A small network was shown many inputs. Here are its activations along a few directions, one row for each input.
Each table varies a few parts of the input and shows all the possible inputs, shuffled.
Descriptions start from the smaller parts, as in this example, which fits no table here: values(3) and (point or line(9) or (line(4) and ring(5))).
Shared parts are said once, and a part with two or three values counts as separate values.

Table:
x1: [ -9   3  16 -26   5 -16 -28  -1  12  18 -22 -28  17]
x2: [-11   8 -51   2 -50 -25  40   8 -13 -13  33  35 -29]
x3: [ 10  11  24  32  38  11  -2 -12   2  -8   4   7  -1]
x4: [ 19 -23  11   1  -7  -7   6  12 -22 -17 -12  -2  34]
x5: [ 29 -16  -5 -18 -17  28   5  18 -31 -18  -1   0  16]
x6: [  1 -18  24  27  20   7   8 -19  23  -1  -3  11   2]
x7: [ 21 -12  23 -16   7  38  -5 -24 -10  -9  -6  16  -8]
x8: [-19   7 -22   5 -25 -11  25 -31   7  -6  36  46 -56]
x9: [-46  30 -47 -25 -34 -30   6  -5  11  25  17   8 -51]
x10: [ -2  10  -1 -43  -5  20 -30   0  -5  19 -15 -26  -1]
x11: [ 18   5  -5  30  14   0   8  29 -21 -15   1  -9  23]
x12: [-22   3  -1  -1  11  -8 -19  12  32  24 -11 -31  10]
x13: [-13  34  -3   4  30 -10 -25  14  13  19  -9 -36   7]
x14: [ 15 -18  41   2  17   2  -4 -24   7 -10  -6  15  11]
x15: [  8 -23  -4  27  -4   1  15  21  -5  -8  -6  -5  26]
Question: What is each input in this table made of?
Answer: values(3) and (point or line(4))

Table:
x16: [-14  10   0   9   0 -29   0 -25  20   5   5  10 -18]
x17: [  9  10 -25  -9  -8   3  -5   9 -16  -6 -12 -18  -5]
x18: [ -4 -19  -4  -2 -22  12  16 -11  13  -6  14  26 -19]
x19: [ -4   2 -12  16 -10 -20  23  14 -15 -11  13  16   8]
x20: [ 22 -29  47  -4  30  27 -20   1  -2  -1 -26 -21  47]
x21: [  8 -11  -1 -13 -28  -9  11   8 -15 -14  15  19   4]
x22: [  1  -1 -25   6 -14 -18   5  13   1  -2  -8 -20   8]
x23: [-10   0  10 -20 -14 -14  -3 -31  16   3   4  11 -21]
x24: [-28  14 -10   5   6 -13  -9  16  11  21   7 -15  -2]
x25: [ 12  12  -8   1  -8  -3  11   7 -29 -19  15  12  -8]
x26: [-15 -10 -16  28   1  -1  24  -5   7  -2  12  21 -19]
x27: [ 33  -5  41  10  44  34 -24  -1  -8  -8 -24 -21  40]
x28: [-11  30  -7 -12   4   8 -16  10   8  14   7 -13  -9]
x29: [ -6  19  -2  -7  13  -6  -2 -28  -1   6  -1  14 -31]
x30: [ 20 -17  45  32  39  12 -16  12   3   5 -31 -19  46]
x31: [  5   7 -12   9  -1  19  21 -11   4  -7  15  23 -27]
x32: [  0 -16 -21 -22 -20  -3  -1  11 -12   3 -14 -12   5]
x33: [-17   5   0 -27 -12  -1 -14  10  16  17  10 -13  -1]
Question: What is each input in this table made of?
Answer: values(3) and (point or ring(5))
Question: Change only the values(3) part in x29. List by row number the other rows that result.
Answer: x16, x23

Table:
x34: [-17  -5 -29  -3 -35 -10  26  -8  11   3  17  26 -26]
x35: [-10  24 -36   3 -23  -8  14  -3  -8  -3  26  14 -33]
x36: [-16  34 -25  -5  -8 -14  17  -5  -1  -2  24  26 -40]
x37: [ -6   6   7 -40  -2   9 -35  20   1  24 -17 -38  22]
x38: [-11  -4 -38  -1 -29  -2  22  -2  -7  -6  14  19 -35]
x39: [ 33 -20  29   8  21  15  -3  13  -4 -23 -12 -11  39]
x40: [-23  14   9   2  28 -10 -31   4  33  32 -18 -39   8]
x41: [ 26 -13  16  30  23   3   4  20 -20 -13 -22 -13  45]
x42: [-22  -1 -19  -7 -35 -37  16 -17  -1  -1  20  28 -30]
x43: [ 19 -25  46  11  24  28 -15   3  -4  -6  -4  -4  32]
x44: [ 27 -10  39   2  36  26 -16 -24  -1  -5 -29  -7  17]
Question: What is each input in this table made of?
Answer: values(2) or line(4) or line(5)

Table:
x45: [ -3   0 -17 -13 -12   7   1  10  -3   6  -7  -8   1]
x46: [ -5 -10  11   7   0  -4  10 -10   6  -1   8  20  -2]
x47: [  0  -8   6   5  -3  14   6  -7   1   0   8  15 -12]
x48: [ -6   0  -2  19   6  -9  14 -12  13  -3   8  14  -9]
x49: [  6 -15  -3  11 -13  -9  17  -2 -10  -8  -5  11   3]
x50: [ 12 -14   3  -4  -8  13   7  -7   1 -11   7  12  -6]
x51: [-14   3   0 -12  -3   9 -11  -1   7  18   4  -4 -12]
x52: [  1  13 -13 -17  -4  -9  -1   6 -11   2 -10  -5   0]
x53: [-20   0   5  -8  -1 -11  -9  -5  10  18   1   0  -2]
x54: [ -8  -8   1 -15  -7 -12  -9  -7   7   7  -2  -5   3]
x55: [  5  -5 -13  10 -11   8  16  15  -6 -13  15  10  -2]
x56: [  9  10  -9  10  -8  -5  15   8 -13 -15  15  13  -1]
x57: [-13  16   5 -18   5  -5 -12  -4   2  11   1   0 -11]
x58: [-14  28 -10   0   6  -8  -9 -10   9  12   0  -7 -17]
x59: [ 12  -5   6  -6  -2  -1   4 -14 -12 -16   4  14  -8]
x60: [ -6  19 -18 -11  -4 -13  -2  18  -7   0   6 -10   0]
x61: [ 14  -1  -6   3  -6  -4  14  -4 -22 -14  -3  15  -3]
x62: [-17  15 -14  -2   4   6  -6  -2  19  13   2  -9 -16]
x63: [  4 -19   9   3  -9  -7   7 -12  -1 -10   2  11  -1]
x64: [  1   5   9   4   0   1   5 -14  -8  -5   7  18 -12]
x65: [ 24 -22  47  15  41  15 -26  10   4   0 -29 -26  58]
x66: [-11   5 -23  -5 -12   3  -2  20  -3   5   8 -13   0]
x67: [ -1  -4  -3 -20  -8   9 -10  -1   7   7   1  -8  -6]
x68: [ -1   9   0 -20  -6  -5 -14  -9  -4   4  -2  -7  -6]
x69: [ -7  -2 -10  -7 -12 -15   2   8   1   8 -11  -9   6]
x70: [ 10 -12 -10   5 -13  12  15   1 -12 -11  -1  12  -2]
x71: [ 33  -7  47   8  47  21 -30   9 -10  -5 -31 -30  48]
x72: [  0  -9  -8  17 -11 -13  16  10  -6 -10  10   8   3]
x73: [  1  16  -4  15   7  -3   9 -15   4  -7   8  13 -17]
x74: [ 29 -18  42   9  42  38 -24  13   1  -2 -28 -35  50]
x75: [  0   2  -7  15   4  10  11  -7  12  -2   9  10 -19]
x76: [-21  13  -7   4   3 -16  -5  -3  21  15  -1 -10 -12]
x77: [-14   5 -14  -1 -11 -19   1  20   5   6   5 -12   6]
Question: Changing only one part turns x45 into x69. The same change can be made to x75. Which row results?
Answer: x48
Question: What is each input in this table made of?
Answer: values(3) and (point or (values(2) and line(5)))
Question: Change only the values(2) part in x54. List by row number the other rows that result.
Answer: x63
Question: Change only the values(2) part in x67. List by row number the other rows that result.
Answer: x50
Question: Change only the line(5) part in x58. List by row number the other rows that result.
Answer: x52, x57, x60, x68
